These are the activations of a small neural network, seen along a few directions. Each row is one input.
Each table varies a few parts of the input and shows all the possible inputs, shuffled.
Descriptions start from the smaller parts, as in this example, which fits no table here: one of 2 separate values, together with either a single point or one of 9 places around a ring or (one of 4 places along a line, together with one of 5 places around a ring).
Shared parts are said once, and a part with two or three values counts as separate values.
In the rows, 128 means zero.

Rows:
r1: [151 110 132 125  97 108 153 126 123 137 110 142 110 133 139 105]
r2: [134 135 130 146 114 137 135 135 129 104 114 142 142 123 108 106]
r3: [108 135 132 149 103 134 129 110 136 130 140 106 124 113 116 114]
r4: [133 141 135 117 120 135 150 145 140 118 106 137 160 124 129 117]
r5: [109 152 119 115 106 122 127 115 159 125 128 122 124 127 146 130]
r6: [128 114 115 125 226 130  92 124  79 142 182 127 108 134 128 206]
r7: [117 128 135 117 103 137 112  94 137 166 133 133 108 130 140 121]
r8: [135 116 140 153  95 131 142 132 127 122 118 120 127 124 114 114]
r9: [115 132 138 137 107 159 116 109 134 161 144 120 112 123 116 113]
r10: [151 112 135 147 103 132 156 140 121 131 121 129 114 125 118  96]
r11: [150 137 130 111 128 138 164 152 133 127 109 145 147 125 134  99]
r12: [149 140 122 147 120 137 150 137 118 110 117 149 136 129 113  91]
r13: [139  92 122 129 216  97  92 151  82 109 157 108 127 137 127 200]
r14: [116 157 122 112 109 145 115 108 153 153 132 134 118 142 147 132]
r15: [156  87 110 135 209  96 108 162  75 109 155 124 127 125 127 200]
r16: [128 108 108 130 224 102 100 130  91 115 175 109 118 116 124 204]
r17: [112 160 126 138 125 161 111 107 132 141 141 141 132 128 109 109]
r18: [110 123 132 121 100 114 124 101 144 139 128 121 113 115 139 119]
r19: [151 139 118 118 102 118 155 139 137 123 109 142 121 145 147 116]
r20: [118 107 143 121  96 112 121 115 139 133 108 120 120 136 138 118]
r21: [111 165 132 111 132 160 126 117 145 155 133 136 150 130 131 119]
r22: [107 145 125 136 125 141 121 118 143 116 135 131 131 107 108 103]
r23: [117 109 145 142 101 135 125 129 136 128 119 107 124 128 115 109]
r24: [116 127 135 135 120 140 118 132 138 110 116 129 139 128 108 101]
r25: [105 160 129 115 129 138 138 123 151 127 128 124 156 114 130 117]
r26: [136 105 139 125  92 109 137 123 134 131 106 135 116 126 137 119]
r27: [118 135 128 114 101 121 124 128 153 120 107 121 130 148 145 129]
r28: [136 134 125 118  97 118 140 137 148 117 105 136 127 138 144 130]
r29: [169  93  97 137 216  99 124 165  59 118 153 130 118 130 134 185]
r30: [115 142 139 114 125 137 134 137 145 121 108 122 163 135 129 116]
- Changing only one part turns r17 into r24. The same change can be made to r14. Which row results? => r27
- Describe the family of inputs behind these rows. => one of 5 places along a line, together with either a single point or one of 5 places around a ring

Rows:
r31: [114 154 122 118  79 142 133  96 156 156 127 146 110 123 147 114]
r32: [136 122 107 145 173 120 104 118  97 134 168 133  98 129 121 163]
r33: [165  72 147 129  30  70 169 124 138 116  70 133  84 152 157  98]
r34: [136 113 122 143 169 130  93 120  90 140 159 128 111 146 123 168]
r35: [140 118 122 120 172 127  98 123 100 147 150 138 119 139 141 183]
r36: [132 148 131 110 148 143 141 155 140 112 107 142 170 137 126 113]
r37: [115 151 123 142  76 146 126  92 147 149 132 132 101 127 128 100]
r38: [199  75 119 141  92  79 184 195 101  86  67 143 130 137 139  86]
r39: [146 143 132 115 147 160 152 153 125 137 118 148 160 131 121 110]
r40: [102 132 155 139  78 137 117  94 146 150 122 108 130 128 121 100]
r41: [146 153 120 114 148 152 162 152 128 128 130 152 146 112 123 103]
r42: [145 151 118 142 141 157 150 146 119 114 133 150 136 117 102  95]
r43: [125 119 124 103 181 112 102 129 110 135 142 110 130 143 148 178]
r44: [105 140 133 144  76 132 121  87 152 135 129 120 118 110 120 100]
r45: [112 143 145 136  78 152 122  99 140 164 124 120 113 145 129 100]
r46: [130 140 129 146 140 143 145 143 122 100 129 140 151  99  96  94]
r47: [112 108 117 124 178 108 109 134 119 117 156 101 114 114 129 173]
r48: [145 141 130 143 140 165 140 147 116 123 120 146 150 135 100 102]
r49: [111 147 139 115  76 147 121 100 150 165 117 143 121 141 144 119]
r50: [124 140 130 125 148 140 151 164 146  99 124 121 153 103 111 101]
r51: [ 93 133 149 120  74 134 107 110 168 136 114 110 130 133 127 117]
r52: [112 102 129 126 171 120  90 132 113 116 143 105 126 131 128 183]
r53: [101 148 138 104  81 129 117 103 164 147 110 126 134 148 147 117]
r54: [117 109 115 148 172 109 104 115  98 119 162 122 112 112 115 165]
r55: [133 158 119 110 149 135 151 154 142 102 120 146 156 118 129 107]
r56: [124 130 106 111 180 102 108 125 117 123 147 126 116 126 145 179]
r57: [104 154 125 104  89 124 137 100 171 143 122 118 124 129 154 107]
r58: [193  56 120 150 120  45 158 159  74 106 112 112  98 151 158 190]
r59: [117 101 131 146 169 120  92 116  91 125 153 116 125 129 116 171]
r60: [140 125 110 117 179 116 116 124 107 148 163 134 107 122 142 171]
r61: [123 130 142 126 147 148 140 165 143 109 111 117 167 122 109 108]
r62: [ 97 139 135 121  82 129 128 107 175 132 126 102 120 114 134 107]
r63: [129 131 141 147 140 151 135 144 119 110 117 136 165 118  94 101]
- Describe the family of inputs behind these rows. => one of 3 separate values, together with either a single point or (one of 2 separate values, together with one of 5 places around a ring)
- Changing only the choice among 3 separate values turns r38 into r33. The same change can be made to r50. Which row results? => r62

Rows:
r64: [134 114 123 110 130 102 123 120 123 140 127 125 113 140 157 154]
r65: [112 130 133 141 147 142 109 110 116 143 155 115 127 120 114 144]
r66: [115 111 133 141 126 119 101  96 114 149 149 110 105 132 127 151]
r67: [116 136 120 125 141 125 108 114 130 130 143 127 120 128 132 151]
r68: [112 145 128 143 162 160 108 118 117 134 155 128 138 118 103 136]
r69: [ 90 173 142 116  37 157 140  93 196 144 101 130 134 124 132  59]
r70: [135 122 120 111 137 115 125 131 127 137 131 127 116 138 151 154]
r71: [155 107 123 151 131 112 140 143 101 109 124 134 119 129 117 125]
r72: [131 133 123 109 152 124 131 134 126 135 133 130 136 129 143 148]
r73: [ 90 166 150 139  33 168 131  85 179 155 111 124 130 124 116  53]
r74: [115 127 130 142 140 136  99 105 115 140 151 122 116 131 116 143]
r75: [116 119 131 143 133 132 102 107 118 145 153 112 107 130 121 151]
r76: [142 134 122 123 160 133 136 157 120 109 121 139 153 128 121 133]
r77: [137 134 148 143  27 143 172 129 162 121  78 145 135 119 115  38]
r78: [111 135 125 119 152 128 114 118 130 132 145 121 131 119 130 145]
r79: [141 124 125 121 154 128 137 159 122 113 122 130 145 129 127 137]
r80: [144 115 124 123 138 110 128 144 117 113 116 134 131 140 136 140]
r81: [130 146 119 108 168 139 127 141 126 127 133 143 147 128 131 135]
r82: [135 132 119 113 142 120 124 130 125 133 130 137 124 138 145 150]
r83: [112 168 144 102  40 151 158 110 191 145  86 142 138 135 145  60]
r84: [143 105 126 121 133 105 130 145 120 117 116 125 122 141 141 144]
r85: [144 102 127 124 122  95 132 136 117 121 115 122 120 141 147 153]
r86: [152 113 125 148 148 128 146 157 106 108 129 130 133 118 109 118]
r87: [111 150 120 121 167 145 113 127 131 124 145 134 142 118 119 136]
r88: [112 135 130 141 156 154 109 120 119 139 157 118 130 118 108 140]
r89: [116 120 124 124 127 108 110 105 129 138 141 115 108 129 143 159]
r90: [131 139 120 109 161 136 131 144 129 132 135 133 138 127 136 143]
r91: [116 126 122 123 136 120 110 115 132 134 144 118 111 128 137 155]
r92: [140 117 128 119 147 114 136 149 118 115 119 128 142 131 133 138]
r93: [151 108 127 148 140 116 147 148 102 111 127 128 131 120 115 123]
r94: [124 149 149 116  33 142 165 128 182 125  72 143 146 135 135  56]
r95: [151 121 123 147 156 132 143 154 104 103 127 139 142 119 104 110]
r96: [152  89 127 148 119  94 140 135 100 117 120 123 108 131 128 130]
r97: [153  95 125 147 127 106 139 144 103 113 123 125 110 130 122 125]
r98: [112 142 122 121 159 141 116 129 134 129 148 124 133 116 124 144]
- Changing only one part turns r68 into r76. The same change can be made to r65. Which row results? => r92
- Describe the family of inputs behind these rows. => one of 5 places along a line, together with either a single point or one of 6 places along a line
- A walk changes only the place on the line of 5. It starts at r88 and steps to r98. List the rest of the walk in order. => r90, r79, r86
